These are the activations of a small neural network, seen along a few directions. Each row is one input.
In each table, some parts of the input vary, and every possible input appears once, in random order.
Descriptions start from the smaller parts, as in this example, which fits no table here: one of 6 places along a line, together with either a single point or one of 9 places along a line or (one of 2 separate values, together with one of 8 places around a ring).
Shared parts are said once, and a part with two or three values counts as separate values.
(in the rows, 128 means zero)

Other details of the inputs shift rows strongly along two fixed directions, in all tables alike. That doesn't count.

Table:
x1: [128 139  99 122  93 142 153 107 122 122 140  58 120 154 129 142]
x2: [141 140 139 126 128 102 123 118 149 139 126 143 138 151 137 113]
x3: [140 135 139 128 129 104 124 117 146 135 120 140 137 155 139 104]
x4: [134 128 128 121 141 115 122 125 147 129 133 144 148 158 145 114]
x5: [129 137  78 102  99 141 144 123 127 126 140  69 135 149 103 142]
x6: [126 124 125 133 135 149 124 125 125 120 131 135 126 107 129 137]
x7: [128 127 128 135 127 127 137 140 123 140 124 139 126 117 106 133]
x8: [129 103 149 131 150 112 122 136 117 129 139 101 128  99 132 137]
x9: [125 130 129 115 135 129 108 117 153 126 137 143 131 144 156 111]
x10: [127 133 113  75 110 107 108 111 158 135 156  40 126 153 146 113]
x11: [134 126 134 141 132 126 146 129 122 138 127 135 134 118 113 136]
x12: [130 119 132 141 136 139 141 126 116 110 131 133 128 120 134 138]
x13: [124 117 119 133 135 136 130 143 115 125 127 141 132 128 113 138]
x14: [129 136 133 112 133 123 114 114 163 139 130 142 126 132 149 113]
x15: [117 119 124 127 128 145 122 138 116 122 127 140 128 118 121 137]
x16: [119 133 136 141 126 137 127 120 114 122 124 133 112 114 129 132]
x17: [129 124 130 140 123 125 133 136 114 131 114 137 121 125 106 128]
x18: [124 139 134 112 119 116 112 127 157 142 128 147 131 136 140 105]
x19: [116 129 134 140 118 141 124 143 113 121 119 133 119 123 124 132]
x20: [132 121 131 137 137 134 143 119 129 134 127 134 126 107 128 142]
x21: [126 128 136 136 126 141 133 122 126 135 130 135 116 103 123 134]
x22: [125 120 103  93 110 113 130 137 121 134 147  37 128 138 103 139]
x23: [123 127 130 146 126 131 131 149 113 124 118 134 124 133 117 133]
x24: [129 129  89 109 102 147 152 102 125 123 148  65 129 149 125 146]
x25: [126 124 117 131 137 133 133 142 123 133 124 139 133 117 108 137]
x26: [134 121 138 147 126 130 140 114 117 127 121 131 119 116 127 131]
x27: [134 122 123 139 142 134 138 132 120 123 128 135 143 120 118 140]
x28: [132 119 124 140 139 139 136 122 123 120 132 133 135 111 132 140]
x29: [129 139 137 131 130 108 122 110 144 128 128 139 130 146 157 109]
x30: [123 136 123 107 130 122 108 129 158 136 128 147 137 136 141 109]
x31: [134 124 130 135 140 128 144 129 126 137 123 135 135 117 114 142]
x32: [129 128 132 135 130 147 126 132 108 117 127 133 115 117 137 132]
x33: [117 107 146 119 140 117 108 152 115 130 132 107 125  98 119 133]
x34: [128 131 135 147 133 122 140 127 108 125 121 133 130 127 118 135]
x35: [128 125 139 141 122 140 128 117 118 126 120 133 110 111 124 128]
x36: [124 135 122 110 129 124 105 130 154 127 129 146 140 138 144 109]
x37: [131 105 148 130 153 106 124 146 114 132 135 103 137 109 118 137]
x38: [131 120 125 137 141 138 140 120 126 129 131 133 131 108 128 140]
x39: [135 123 131 142 134 138 138 129 106 117 127 132 124 122 140 135]
x40: [136 133 132 122 139 113 126 128 146 118 130 142 145 159 145 111]
x41: [124 131 135 132 115 132 124 131 118 133 121 139 117 112 113 135]
x42: [135 126 138 145 125 128 139 115 120 131 127 133 120 113 126 139]
x43: [129 130 139 138 122 137 127 118 121 131 126 135 111 108 122 136]
x44: [124 142 129 124 127 103 114 131 142 132 122 145 132 155 136 106]
x45: [122 135 130 110 125 123 109 134 148 117 128 146 134 148 147 107]
x46: [129 127 137 152 132 130 140 138 112 123 121 129 131 134 123 136]
x47: [121 128 138 146 125 145 127 130 117 120 124 129 113 120 134 133]
x48: [130 135 124 112 133 109 119 133 159 143 124 147 136 145 132 113]
x49: [134 140 132 120 122 103 114 129 150 140 124 147 130 150 130 110]
x50: [132 123 135 142 130 132 144 119 125 136 131 133 125 108 127 136]
x51: [117 144 134 118 119 112 107 126 143 129 122 144 127 145 144 105]
x52: [123 126 135 135 115 135 125 130 115 128 114 137 116 115 115 126]
x53: [127 134 134 116 132 127 112 121 151 115 134 142 128 145 157 107]
x54: [130 126 123 135 130 133 131 151 104 121 121 138 125 131 119 132]
x55: [126 139  87 100 101 153 143 103 134 130 144  65 121 133 117 142]
x56: [133 123 124 136 144 132 141 130 123 132 127 136 140 118 115 139]
x57: [120 126 127 124 126 139 128 135 127 136 121 139 123 106 115 138]
x58: [124 128 127 129 123 142 123 145 105 119 121 137 121 121 127 131]
x59: [129 133 125 116 133 113 117 140 147 119 128 147 138 158 138 108]
x60: [137 126 130 140 136 132 140 139 104 120 123 133 133 132 126 135]
Each input here is: one of 5 places around a ring, together with either a single point or one of 11 places around a ring.
Changing only the place on the ring of 5 turns x8 into x33. The same change can be made to x29. Which row results? -> x51
Changing only the place on the ring of 5 turns x12 into x59. The same change can be made to x1. Which row results? -> x23
Which other rows does x18 become when the place on the ring of 11 takes its other values? List them by row number. -> x15, x19, x30, x36, x41, x45, x51, x52, x57, x58
Which other rows agree with x37 in the place on the ring of 5? List them by row number. -> x2, x3, x4, x11, x27, x31, x34, x40, x46, x56, x60

Table:
x61: [137 104 147 163 151 136 144 156  85 123 119 145 124  98 109 151]
x62: [121 111 145 169 152 133 138 157  81 118 117 142 126 100 111 152]
x63: [138 132  89 103  88 150 161  99 114 126 151  24 115 144 119 151]
x64: [117 113 143 147 141 152 127 142  98 125 118 152 106  71 110 148]
x65: [118 111 140 151 141 145 122 160  86 119 117 154 117  94  96 149]
x66: [130 161 106  79 103  96 108  91 188 134 151  69 138 204 185  86]
x67: [126 144  76  92  78 143 151 121 120 138 137  36 127 143  86 148]
x68: [134 106 151 162 153 138 144 122  92 119 124 145 124  78 115 153]
x69: [137 126 161 128 173  96  98 123 181 140 130 194 150 133 179  92]
x70: [124 105 149 162 149 144 141 130 109 132 121 147 117  75 104 154]
x71: [120 110 149 152 140 144 137 135 102 135 124 153 116  70 109 156]
x72: [129 130 168 130 160  89  90 152 162 120 121 192 147 157 172  84]
x73: [128 136 127 179 120 176 158 116  96 114 107 189 110 102 117 151]
x74: [124 124 159 125 156  92  81 150 160 125 116 197 146 154 168  79]
x75: [138 172 118 117 113 110 116 108 184 131 114 195 145 209 170  75]
x76: [122 142  72  87  79 144 149 124 115 131 138  39 117 147  89 147]
x77: [132 150 141  93 130  94  85 113 199 147 130 152 141 158 177  75]
x78: [123 124 165 126 155 103  79 132 167 124 122 193 135 139 184  81]
x79: [135 106 144 161 154 127 146 141  86 120 118 149 134  93  99 152]
x80: [120 140  82  92  77 159 139 104 116 122 149  34 108 140 107 149]
x81: [128 120 118 133 125 128 146 132 123 137 127 107 130 123  94 145]
x82: [122 110 142 151 140 133 140 154  96 136 119 157 126  85  93 155]
x83: [134 135  71  98  97 139 167 114 121 134 148  35 139 151  94 158]
x84: [131 158 110  70  97 103 107  96 192 123 153  72 137 203 183  84]
What do these inputs look like to the network? -> one of 2 separate values, together with either a single point or one of 11 places around a ring
Changing only the choice among 2 separate values turns x71 into x82. The same change can be made to x84. Which row results? -> x72
Which other rows does x66 become when the choice among 2 separate values takes its other values? List them by row number. -> x62
Which other rows does x63 become when the choice among 2 separate values takes its other values? List them by row number. -> x61

Table:
x85: [129  97 150 115 174 105 105 143 138 131 147 115 145  99 146 128]
x86: [132 132 129 132 147 133 131 121 138 133 132 158 139 116 148 130]
x87: [128 137 145 154 139 119 131 127 126 130 121 146 127 135 149 122]
x88: [124 104 166 132 163  88 108 146 133 138 138 106 137 109 140 124]
x89: [142 121 141 131 135 115 127 120 139 137 120 158 129 122 118 118]
x90: [138 129 137 136 137 114 121 120 119 122 118 156 130 132 130 116]
x91: [143 136 138 131 134 114 130 126 125 139 120 159 131 123 133 120]
x92: [113 134 139 126 124 130 105 121 136 128 122 158 119 109 134 118]
x93: [123 123 132 135 135 124 118 154 125 112 118 159 138 149 123 118]
x94: [118 140 139 126 124 134 110 129 134 136 122 158 116 109 143 119]
x95: [131 116 136 136 147 138 124 123 134 107 133 153 137 130 149 124]
x96: [133 130 128 137 150 136 127 124 131 124 130 155 135 125 155 126]
x97: [128 138 146 149 136 115 134 124 134 139 123 150 131 126 142 126]
x98: [115 117 106 166 101 171 189 116  54 119 127  64 110  77  59 200]
x99: [124 124 129 130 136 120 122 147 144 136 117 163 139 134 107 122]
x100: [128 128 132 135 134 128 123 162 124 120 119 158 135 149 132 119]
x101: [118 168  72  61  63 127 113  81 168 126 149  38 120 195 147 101]
x102: [119 133 126 130 134 116 120 144 131 130 117 165 144 135 113 122]
x103: [139 102 159 114 161  87 104 148 124 137 135 116 136 106 130 119]
x104: [128 125 128 137 150 133 122 116 132 115 130 155 139 125 146 125]
x105: [141 120 145 135 134 119 123 127 120 113 121 154 128 137 134 115]
x106: [120 105 146 114 161  92  99 174 129 136 132 121 146 118 119 122]
x107: [129 130 129 131 135 124 127 155 142 144 118 162 135 134 116 123]
x108: [124 101  92 149 113 193 187 116  72 118 136  70 113  67  59 203]
x109: [119 132 125 136 138 119 116 147 124 121 115 161 140 144 119 119]
x110: [141 156  70  66  82 135 141  89 173 122 162  36 138 207 165 112]
x111: [118 125 142 126 126 135 107 123 148 134 122 156 114 109 128 117]
x112: [117 124 146 130 124 139 104 131 130 110 123 152 114 124 144 114]
x113: [117 122  84 154 102 182 181 155  41 117 120  74 112  95  54 196]
x114: [132 128 152 153 136 124 133 134 127 122 124 144 125 140 152 121]
x115: [123 131 142 126 125 138 112 132 147 142 123 155 111 109 137 119]
x116: [122 130 146 131 124 143 109 139 128 118 124 151 110 124 153 115]
x117: [133 129 149 149 137 120 136 127 146 146 123 147 126 125 136 125]
x118: [127 126 130 131 147 129 126 113 140 124 131 159 143 116 139 128]
x119: [123 131 145 154 139 115 125 118 127 122 121 147 130 135 140 121]
x120: [152 160  78  65  69 116 139  94 159 129 150  37 130 214 150 102]
x121: [114 106 160 110 151 107  85 151 134 134 137 114 121  92 140 118]
x122: [147 126 141 131 135 119 132 129 137 145 120 157 125 122 127 120]
x123: [120 108 109 166 102 175 191 119  67 125 128  61 105  77  53 199]
x124: [119 106 112 170 101 180 187 126  48 102 129  58 104  92  69 196]
x125: [129 174  60  60  69 113 136 110 170 145 146  48 145 212 129 110]
x126: [137 130 138 130 134 111 125 118 126 131 120 160 134 123 124 119]
x127: [137 122 132 132 148 137 133 124 151 139 132 156 134 115 142 129]
x128: [148 170  71  66  72 111 137  86 158 137 147  39 131 209 146 104]
x129: [118 139 138 132 127 138 107 132 127 127 121 154 112 118 149 116]
What do these inputs look like to the network? -> one of 5 separate values, together with either a single point or (one of 2 separate values, together with one of 4 places along a line)
Changing only the choice among 5 separate values turns x111 into x108. The same change can be made to x92. Which row results? -> x118
Changing only the choice among 5 separate values turns x102 into x98. The same change can be made to x99. Which row results? -> x123
Which other rows agree with x105 in the choice among 5 separate values? List them by row number. -> x89, x90, x91, x103, x120, x122, x126, x128
Which other rows does x102 become when the choice among 2 separate values takes its other values? List them by row number. -> x125
Start at x107 and move only the place on the line of 4, one step at a time. The first step leads to x125. Which rows follow, in order? -> x113, x100
Which other rows does x121 become when the choice among 5 separate values takes its other values? List them by row number. -> x85, x88, x103, x106
